These are the activations of a small network on made-up records, seen along a few directions, one row for each record.
Each row is followed by the record's values for the fields Fali, Nuf, Bebev, Ret, Kemi, Lovu.
A field that a record lacks is left out.
The largest differences between rows may come from other fields.
In the rows, zero is written as 500.
Strong random noise was added to every row along 5 fixed directions; ignore it. To show where, here is one row again and again, with new noise each time:
[622 624 356 574 500 459 403 291 355 459 359 396 345 658 496 562 526 660
 333 502 456 342 571 485 519 498]
[475 747 723 500 489 538 540 409 350 644 427 512 540 467 460 504 223 559
 277 532 681 558 474 388 521 588]
[430 721 736 604 561 542 552 441 332 767 451 557 483 408 523 680 442 631
 192 635 648 316 491 431 608 438]
[500 746 831 428 569 573 591 411 283 624 525 596 454 411 438 578 211 584
 199 584 728 579 421 378 540 589]
[619 507 640 609 491 596 602 527 353 443 588 552 581 348 614 436 319 420
 580 713 533 671 715 301 319 589]
[432 748 647 643 433 539 538 454 395 745 385 463 633 473 559 526 323 521
 341 560 616 415 569 411 526 488]
[491 814 463 636 395 514 480 354 380 702 328 362 549 657 568 558 376 552
 309 460 536 285 570 498 561 432]

[653 691 545 317 445 628 535 382 407 306 581 519 476 603 481 458 186 403
 503 369 522 646 475 473 429 512] : (Fali e1; Nuf g1; Bebev v2; Ret y2)
[343 568 483 639 359 358 410 521 684 661 239 335 751 528 411 257 369 438
 502 393 553 604 480 469 472 596] : (Fali e1; Kemi u1; Lovu n2)
[459 585 356 417 495 488 402 422 567 483 247 435 533 614 442 524 539 596
 509 312 478 406 443 565 604 556] : (Fali e2; Nuf g1; Bebev v2; Ret y2)
[524 405 521 465 542 535 513 557 490 442 627 524 437 425 504 529 497 500
 519 582 534 586 495 513 507 491] : (Fali e2; Nuf g1; Bebev v1; Ret y3; Lovu n2)
[469 401 739 358 575 511 598 593 457 439 580 676 566 300 442 493 366 516
 582 574 589 814 439 397 491 673] : (Fali e1; Kemi u1)
[453 403 277 533 514 308 271 394 637 466 266 400 424 626 327 439 737 733
 485 381 476 460 409 555 575 583] : (Fali e2; Nuf g1; Bebev v1; Ret y3)
[628 336 527 511 503 558 493 520 503 316 652 598 473 455 517 448 538 456
 640 588 370 612 580 476 371 493] : (Fali e1; Nuf g1; Bebev v2; Ret y1)
[529 436 178 535 506 427 523 559 565 345 385 312 623 532 577 494 701 483
 736 451 416 475 693 509 435 590] : (Fali e2; Nuf g2; Bebev v1; Ret y3)
[644 407 440 536 466 571 640 569 446 406 751 442 482 531 581 364 377 285
 660 587 494 672 622 532 309 485] : (Fali e2; Nuf g1; Bebev v2; Ret y2; Lovu n2)
[709 430 282 577 467 580 612 590 436 333 669 395 431 577 671 530 618 354
 698 585 350 415 743 534 325 400] : (Fali e2; Nuf g1; Bebev v2; Ret y1)
[523 565 461 500 534 555 521 390 460 565 549 508 326 601 595 680 626 544
 377 503 431 237 539 603 573 320] : (Fali e2; Nuf g2; Bebev v2; Ret y2)
[535 601 512 563 439 641 595 533 443 626 631 543 518 584 668 667 500 430
 536 489 387 270 512 579 544 292] : (Fali e2; Nuf g1; Bebev v2; Ret y1)
[434 423 616 596 420 466 508 529 550 619 484 499 570 406 509 416 459 502
 449 606 477 445 513 428 522 407] : (Fali e1; Kemi u2; Lovu n1)
[545 480 310 613 479 442 603 565 504 495 531 317 543 605 569 405 578 373
 541 511 439 454 628 560 420 457] : (Fali e1; Kemi u1; Lovu n2)
[432 258 571 392 596 415 346 521 584 412 386 618 372 369 338 561 633 725
 474 463 531 608 365 432 565 638] : (Fali e2; Nuf g2; Bebev v2; Ret y1)
[487 664 591 324 551 549 652 537 401 559 643 486 532 568 484 547 330 370
 466 466 611 555 389 574 575 576] : (Fali e1; Nuf g2; Bebev v1; Ret y3)
[666 461 429 373 546 498 562 484 425 266 630 518 311 522 486 534 485 481
 566 555 510 606 486 521 443 596] : (Fali e2; Nuf g1; Bebev v1; Ret y3)
[599 389 492 468 566 521 547 510 418 414 705 520 348 514 531 544 619 440
 468 551 465 494 491 572 478 408] : (Fali e2; Nuf g1; Bebev v2; Ret y1)
[610 451 444 482 576 484 574 441 446 457 660 482 300 544 480 593 604 552
 361 593 474 411 429 616 510 440] : (Fali e1; Nuf g1; Bebev v1; Ret y3; Lovu n2)
[618 190 361 636 577 473 614 594 463 383 753 436 377 403 637 499 742 419
 675 749 358 514 660 545 353 423] : (Fali e2; Nuf g2; Bebev v1; Ret y3; Lovu n2)
[527 621 317 395 454 531 539 438 457 497 550 415 454 737 532 496 367 417
 445 370 506 484 470 622 535 464] : (Fali e1; Nuf g1; Bebev v2; Ret y2; Lovu n2)
[600 558 456 367 475 604 527 413 390 420 720 527 327 653 571 670 434 405
 446 398 407 418 443 629 584 369] : (Fali e1; Nuf g2; Bebev v2; Ret y2)
[390 364 621 724 510 515 552 602 520 642 555 621 581 225 607 604 693 562
 459 775 442 359 579 455 502 333] : (Fali e1; Kemi u2; Lovu n2)
[523 562 421 467 341 506 473 518 566 575 513 415 555 658 531 506 411 376
 553 278 466 492 446 574 541 479] : (Fali e2; Nuf g2; Bebev v2; Ret y1)
[437 557 352 514 530 368 452 435 517 514 408 406 494 642 432 473 627 573
 440 449 506 354 443 589 552 565] : (Fali e1; Nuf g2; Bebev v2; Ret y1)
[467 490 659 444 582 523 597 511 452 635 565 647 505 326 480 651 565 575
 362 548 577 461 381 506 597 495] : (Fali e1; Kemi u3)
[510 363 454 629 594 472 410 460 486 542 590 549 288 450 492 647 767 644
 387 646 439 300 516 558 569 291] : (Fali e1; Nuf g1; Bebev v1; Ret y3; Lovu n2)
[295 541 757 593 518 347 435 513 562 690 271 533 548 299 242 379 475 662
 288 560 698 542 415 379 489 597] : (Fali e1; Kemi u1)
[678 466 412 358 450 582 442 386 451 260 643 529 313 679 506 538 450 443
 512 376 358 563 458 582 490 423] : (Fali e1; Nuf g1; Bebev v2; Ret y1)
[454 871 472 650 389 542 637 506 419 731 410 405 720 549 623 572 376 438
 396 571 651 279 607 535 551 470] : (Fali e1; Kemi u3; Lovu n2)
[544 588 616 598 445 613 605 496 437 589 652 512 452 463 562 528 458 354
 456 620 510 392 595 540 424 308] : (Fali e2; Nuf g1; Bebev v2; Ret y2)
[533 307 237 582 489 451 438 578 634 359 466 406 557 554 568 376 658 439
 681 515 401 542 667 513 386 611] : (Fali e2; Nuf g2; Bebev v2; Ret y1; Lovu n2)
[476 451 443 423 544 504 541 525 503 423 447 437 477 519 510 451 489 513
 607 452 523 596 499 495 469 642] : (Fali e2; Nuf g2; Bebev v2; Ret y2)
[528 428 467 343 662 377 450 419 473 418 528 503 295 532 351 462 586 628
 317 423 558 518 307 586 544 651] : (Fali e1; Nuf g2; Bebev v2; Ret y1)
[663 403 464 552 533 564 597 469 433 351 671 513 392 495 588 487 573 431
 592 640 403 505 639 502 338 417] : (Fali e2; Nuf g1; Bebev v2; Ret y2)
[687 629 669 355 450 743 671 509 362 378 823 629 509 506 672 569 153 251
 628 546 510 677 636 412 360 438] : (Fali e1; Nuf g2; Bebev v1; Ret y3)
[396 593 683 408 636 436 521 423 463 629 471 541 339 470 370 600 557 614
 184 532 702 355 344 548 665 487] : (Fali e2; Nuf g2; Bebev v2; Ret y1)
[592 687 485 636 517 479 480 376 381 322 248 542 583 458 485 402 411 604
 528 609 539 448 642 270 391 628] : (Fali e1; Kemi u2)
[494 252 397 569 445 369 309 446 639 324 354 463 435 449 407 380 615 605
 600 496 379 521 553 465 477 530] : (Fali e1; Nuf g2; Bebev v2; Ret y1)
[712 665 378 493 442 668 635 509 329 404 598 493 602 656 710 607 460 373
 638 491 412 408 682 553 432 438] : (Fali e1; Kemi u1)

Here are new rows. What are their fields?
[562 801 572 374 445 672 670 472 363 510 591 516 569 547 561 580 228 352
 456 438 609 475 525 510 470 437] : (Fali e1; Nuf g1; Bebev v2; Ret y2)
[673 428 656 520 563 572 570 524 387 330 698 630 388 361 536 556 473 423
 538 699 448 601 592 386 327 479] : (Fali e1; Kemi u1)
[645 657 493 670 474 504 503 410 319 371 401 481 479 516 480 409 445 541
 511 610 510 467 662 353 368 546] : (Fali e1; Kemi u1)
[580 471 324 557 430 430 478 437 515 502 554 349 374 647 449 395 494 461
 473 439 484 478 459 639 463 458] : (Fali e2; Nuf g1; Bebev v2; Ret y2; Lovu n2)
[497 407 587 361 586 518 444 431 543 449 528 560 391 461 374 506 489 627
 387 485 519 636 337 436 553 610] : (Fali e2; Nuf g2; Bebev v1; Ret y3; Lovu n2)
[644 753 249 555 219 547 549 442 505 420 483 226 669 832 622 272 143 161
 659 340 392 606 683 549 294 498] : (Fali e1; Kemi u1; Lovu n2)
[444 583 420 416 473 485 418 466 550 520 328 503 565 604 470 553 461 574
 553 331 499 509 435 489 583 551] : (Fali e2; Nuf g1; Bebev v1; Ret y3)
[510 416 382 541 496 403 315 368 577 420 382 492 389 578 398 493 620 646
 499 433 405 446 470 509 553 450] : (Fali e1; Nuf g1; Bebev v1; Ret y3)
[469 381 549 633 481 559 532 590 549 626 654 555 513 399 571 551 616 487
 527 650 469 475 533 522 465 386] : (Fali e2; Nuf g1; Bebev v1; Ret y3; Lovu n2)
[507 321 612 439 544 473 350 441 557 477 597 646 282 402 341 478 519 601
 407 530 512 637 352 469 561 477] : (Fali e1; Nuf g1; Bebev v1; Ret y3; Lovu n2)
[438 526 608 515 592 446 629 533 468 623 585 458 488 461 430 484 462 466
 327 553 618 526 437 533 505 516] : (Fali e1; Kemi u1; Lovu n2)
[419 559 502 533 479 519 535 525 560 649 463 415 539 551 480 471 464 491
 432 440 552 459 429 573 560 475] : (Fali e2; Nuf g1; Bebev v2; Ret y2; Lovu n2)
[473 590 441 509 330 434 398 418 592 515 324 382 577 646 405 320 288 440
 476 377 487 636 466 489 430 586] : (Fali e1; Kemi u1; Lovu n2)
[477 573 216 554 427 463 519 499 584 534 418 253 571 722 531 376 547 421
 520 347 452 451 525 648 489 487] : (Fali e2; Nuf g1; Bebev v2; Ret y2; Lovu n2)
[513 499 613 536 607 502 538 490 431 460 442 659 489 313 445 588 559 614
 388 633 575 546 490 422 510 582] : (Fali e1; Kemi u1; Lovu n2)
[366 337 514 457 655 380 480 605 573 442 371 501 519 359 395 470 653 629
 519 524 617 578 446 434 549 706] : (Fali e2; Nuf g2; Bebev v2; Ret y1)
[387 508 625 407 494 494 355 371 547 559 463 593 396 529 309 493 367 601
 304 375 586 587 317 512 601 516] : (Fali e1; Nuf g2; Bebev v2; Ret y2; Lovu n2)
[567 398 469 679 616 403 422 433 460 432 413 529 412 378 489 522 679 674
 459 679 463 448 610 412 492 572] : (Fali e1; Kemi u1; Lovu n2)
[388 399 683 553 563 419 504 577 586 515 394 586 609 203 331 333 494 614
 516 619 660 717 484 343 348 702] : (Fali e2; Nuf g1; Bebev v2; Ret y2)
[537 372 402 545 599 493 382 473 529 432 402 634 415 426 536 684 772 684
 593 568 385 341 532 460 541 458] : (Fali e2; Nuf g1; Bebev v1; Ret y3)
